A small network was shown many inputs. Here are its activations along a few directions, one row for each input.
In each table, some parts of the input vary, and every possible input appears once, in random order.
A made-up example of a description, with smaller parts first: one of 8 places around a ring, together with either a single point or one of 11 places along a line or (one of 2 separate values, together with one of 6 places along a line).
Shared parts are said once, and a part with two or three values counts as separate values.
In the rows, 128 means zero.

Other details of the inputs vary at random and push rows far along three fixed directions, the same in every table; ignore that.

Table:
x1: [ 93 113 218 150  50 167 130  77 135  96 185]
x2: [ 97 100 100 163 111 149 144 105 128 126 116]
x3: [ 73 133  57 134 192 131  91 169 133 187  98]
x4: [179 137 152  85 153 131 143 129 129 141 137]
x5: [144 123  89 135 174 130 174 108  99  19  58]
x6: [125 153 165  60 146 143 139 148 136  99 170]
x7: [176 157 153  98 150 113 136 135 127 132 143]
x8: [100 115 105 166  93 128 117 107 104 124 128]
x9: [178 142 152  98 126 105 107 156 144 104 124]
x10: [113 121 150 162  74 138 141  69 119 154 142]
x11: [114 118 136 117 117 134 103 166 161 221 157]
x12: [ 71 123  27 136 207 146  82 184 167 170  80]
x13: [174 140 153  90 139 104 114 144 116 122 138]
x14: [107 114 138 169  88 117 134  81 122 137 142]
x15: [ 93 120  99 175 107 129 134 112 125 117 119]
x16: [175 143 149  96 124 111 120 164 126 111 134]
x17: [181 155 149  91 139 116 115 137 114 126 141]
x18: [141 125  90 133 173 135 184 119  84  32  71]
x19: [166 137 159  93 139 119 150 159 122 132 131]
x20: [114 136 145 129 107 116  96 170 159 214 166]
x21: [ 98 118 105 178 105 122 122 102 143 109 109]
x22: [104  93 123 157 102 135 139  78 121 141 129]
Each input here is: either one of 2 separate values or (one of 4 places along a line, together with one of 5 places along a line).
Which of the alternatives is x13?
Answer: one of 4 places along a line, together with one of 5 places along a line
Start at x17 and move only the place on the line of 4, one step at a time. The first step leads to x7. Which rows follow, in order?
Answer: x10, x4

Table:
x23: [166 136 133 110 142 110 132 148 117 123 120]
x24: [ 85 117  97 167 116 143 119 103 123 113 116]
x25: [147 135 142 103 147 125 139 153 129 111 129]
x26: [ 80 115  99 162 120 148 129 104 124 134 118]
x27: [151 136 143 102 149 127 128 146 129 110 128]
x28: [150 139 142 102 149 124 127 144 127 110 130]
x29: [151 138 142  99 153 132 133 140 127 116 129]
x30: [150 138 141 103 144 127 132 151 133 108 125]
x31: [147 139 138  96 150 123 133 141 124 114 135]
x32: [170 136 131 113 143 109 133 144 134 122 112]
x33: [117 115 209 132  28 130 100 123 176 224 196]
x34: [166 133 129 105 143 112 135 144 116 126 122]
x35: [ 75 115  95 165 124 148 132 108 123 137 121]
x36: [110 119 210 136  28 128  88 135 183 237 197]
x37: [169 133 133 109 151 114 141 137 130 130 115]
x38: [ 83 111  92 162 123 146 125  97 117 114 116]
x39: [148 145 139 102 146 120 130 146 127 109 132]
x40: [ 90 144  61 123 187 120  52 217 176 242 112]
x41: [147 142 141 101 149 120 132 145 124 111 133]
x42: [167 138 132 108 147 115 138 142 115 130 122]
x43: [ 79 110 102 161 112 143 130 109 126 133 127]
x44: [170 104 215 152  31 126 203  37  99  37 151]
x45: [ 96 113  68 164 142 128 121 114 126 139  97]
x46: [ 89 119  99 168 115 140 127  92 116 101 116]
x47: [ 77 120  84 166 134 144 135  90 106 109 114]
x48: [168 139 130 111 140 110 130 148 120 121 119]
x49: [ 85 117  97 166 123 146 132  86 111 111 118]
x50: [150 137 139  97 150 127 129 140 127 112 133]
The inputs of x47 and x31 match in every part but one. If x42 is changed in the same way as x47 into x31, which row does it become?
Answer: x34
What do these inputs look like to the network?
Answer: one of 4 places along a line, together with either one of 2 separate values or one of 5 places along a line
Change only the choice among 2 separate values in x23. List by row number the other rows that result.
Answer: x40

Table:
x51: [ 86 134  82 129 183 139 111 162 139 144 111]
x52: [107 120 106 171 107 134 141  88 110 113 114]
x53: [106 120 107 168 109 129 140  86 114 114 118]
x54: [171 133 153  95 143 131 168 126 111  68 126]
x55: [136 134 124 124 135 128 121 138 135 149 124]
x56: [122 134 125 115 133 136 119 144 134 137 136]
x57: [132 125 124 121 137 121 121 139 132 148 128]
x58: [133 131 124 130 124 121 112 153 144 133 120]
x59: [118 130 136 122 141 138 127 146 138 140 130]
x60: [144 125 228 119  36 120 119 105 155 172 192]
x61: [184 127 145 100 149 119 164 124 102  74 112]
x62: [130 127 124 122 135 117 120 142 128 146 131]
x63: [119 132 126 115 136 133 125 143 139 138 139]
x64: [131 136 122 125 134 117 121 141 130 146 131]
x65: [132 128 125 123 134 123 120 145 125 147 128]
x66: [136 125 123 121 136 130 120 137 136 150 122]
x67: [182 126 146 100 148 118 163 114 113  78 113]
x68: [119 134 125 113 134 131 119 141 136 136 138]
x69: [134 134 123 123 138 122 121 134 138 148 126]
x70: [107 119 103 167 112 131 140  95 105 111 114]
x71: [ 98 115 124 164 100 144 125  90 116 108 132]
x72: [121 136 131 120 139 130 108 139 136 132 139]
x73: [131 130 124 128 127 116 112 150 146 132 122]
x74: [ 93 116 122 161 100 142 132  89 112 108 125]
What do these inputs look like to the network?
Answer: one of 2 separate values, together with either a single point or one of 5 places along a line or one of 6 places around a ring
The inputs of x70 and x64 match in every part but the choice among 2 separate values. If x74 is changed in the same way as x70 into x64, which row does it become?
Answer: x60
Change only the place on the line of 5 in x68. List by row number the other rows that result.
Answer: x51, x60, x63, x72
Change only the choice among 2 separate values in x73. List by row number the other rows that result.
Answer: x58
